Here are a small network's activations along a few directions, averaged over the inputs that share one value of a field.
Values that are neighbours, or in one group, have similar rows; names and order tell nothing.
In the rows, 500 means zero.
Strong random noise was added to every row along 4 fixed directions; ignore it. To show where, here is one row again and again, with new noise each time:
[342, 497, 619, 538, 520, 593, 416, 410, 545, 475, 496, 410, 405, 517, 489,
 459, 314]
[426, 581, 541, 532, 523, 588, 373, 660, 578, 511, 791, 511, 595, 531, 348,
 560, 411]
[377, 444, 511, 493, 593, 560, 467, 410, 561, 394, 560, 463, 577, 510, 524,
 493, 356]
[542, 431, 560, 394, 521, 455, 423, 298, 519, 469, 438, 608, 535, 591, 693,
 482, 501]
[246, 463, 433, 601, 679, 603, 522, 538, 621, 280, 693, 374, 627, 424, 390,
 524, 279]
[426, 533, 559, 504, 524, 575, 392, 543, 558, 499, 672, 501, 555, 539, 433,
 524, 397]


Values of H:
h19: [400, 455, 491, 462, 579, 462, 613, 572, 557, 498, 392, 427, 328, 465, 561,
 515, 677]
h22: [485, 730, 487, 716, 431, 472, 437, 668, 706, 439, 455, 484, 190, 443, 258,
 581, 580]
h27: [564, 627, 374, 531, 478, 554, 524, 618, 363, 505, 548, 559, 646, 495, 466,
 458, 529]
h17: [476, 482, 535, 517, 488, 386, 448, 482, 525, 432, 555, 578, 352, 535, 606,
 553, 551]
h18: [503, 585, 411, 518, 429, 439, 572, 686, 435, 408, 661, 589, 718, 430, 378,
 564, 636]
h13: [406, 399, 440, 629, 544, 540, 614, 489, 467, 488, 570, 395, 584, 358, 509,
 518, 423]
h30: [668, 497, 604, 458, 334, 583, 383, 580, 453, 637, 691, 428, 569, 519, 375,
 629, 508]
h8: [548, 650, 530, 689, 449, 511, 432, 729, 552, 588, 752, 475, 641, 502, 369,
 574, 469]
h26: [747, 631, 567, 297, 280, 549, 413, 591, 298, 770, 675, 653, 531, 581, 432,
 557, 701]
h9: [520, 586, 649, 368, 347, 640, 305, 577, 499, 720, 624, 526, 555, 605, 431,
 530, 357]
h15: [499, 426, 542, 517, 507, 330, 480, 381, 529, 456, 405, 634, 456, 395, 678,
 364, 529]
h2: [474, 559, 523, 619, 541, 399, 569, 673, 538, 449, 351, 467, 313, 495, 501,
 364, 584]
h11: [563, 503, 266, 605, 480, 377, 639, 774, 596, 372, 632, 683, 516, 417, 342,
 575, 691]
h21: [412, 486, 578, 564, 442, 289, 555, 463, 542, 410, 419, 598, 179, 363, 656,
 527, 558]
h25: [660, 561, 433, 511, 529, 272, 518, 420, 541, 420, 266, 778, 489, 601, 626,
 512, 719]
h1: [405, 435, 465, 509, 540, 592, 598, 460, 488, 463, 308, 419, 412, 386, 407,
 523, 444]
h20: [423, 458, 496, 481, 377, 635, 524, 394, 408, 703, 320, 375, 493, 603, 370,
 387, 222]
h16: [513, 489, 486, 358, 461, 464, 614, 598, 437, 690, 453, 545, 522, 661, 574,
 472, 646]
h24: [627, 536, 637, 381, 426, 617, 336, 584, 425, 817, 485, 383, 472, 747, 374,
 374, 428]
h28: [603, 465, 484, 531, 490, 456, 567, 616, 465, 563, 683, 542, 574, 430, 490,
 654, 582]
h23: [505, 567, 537, 634, 520, 542, 452, 597, 557, 479, 673, 425, 587, 433, 393,
 595, 492]
h5: [563, 525, 525, 420, 406, 626, 426, 556, 479, 607, 481, 510, 433, 574, 306,
 584, 529]
h4: [670, 487, 537, 508, 419, 479, 482, 483, 422, 679, 463, 576, 655, 485, 631,
 511, 527]
h12: [458, 498, 396, 507, 568, 605, 528, 372, 445, 419, 489, 346, 663, 398, 445,
 384, 366]
h10: [581, 650, 577, 505, 391, 531, 389, 415, 399, 582, 420, 423, 317, 565, 459,
 469, 480]
h3: [390, 629, 520, 807, 499, 271, 418, 524, 667, 388, 331, 606,  17, 412, 779,
 445, 631]
h7: [681, 462, 538, 354, 447, 395, 400, 625, 411, 679, 673, 850, 680, 541, 597,
 533, 688]
h29: [556, 444, 510, 414, 661, 415, 593, 501, 574, 352, 390, 470, 351, 573, 563,
 493, 729]
h14: [706, 483, 383, 237, 462, 558, 523, 357, 344, 504, 600, 517, 801, 556, 528,
 589, 562]
h6: [531, 551, 377, 523, 719, 446, 544, 726, 647, 401, 761, 451, 626, 451, 320,
 551, 577]
Each value of H is a pair of two hidden parts, and every pair occurs once (6 first parts, 5 second parts).
h10 and h9 share the first part; h10 and h18 share the second. Which value has the first part of h18 and the second part of h9? -> h7
h5 and h30 share the first part; h5 and h11 share the second. Which value has the first part of h11 and the second part of h30? -> h13
h14 and h29 share the first part; h14 and h26 share the second. Which value has the first part of h26 and the second part of h29? -> h19
h6 and h23 share the first part; h6 and h24 share the second. Which value has the first part of h24 and the second part of h23? -> h8
h12 and h25 share the first part; h12 and h27 share the second. Which value has the first part of h27 and the second part of h25? -> h20
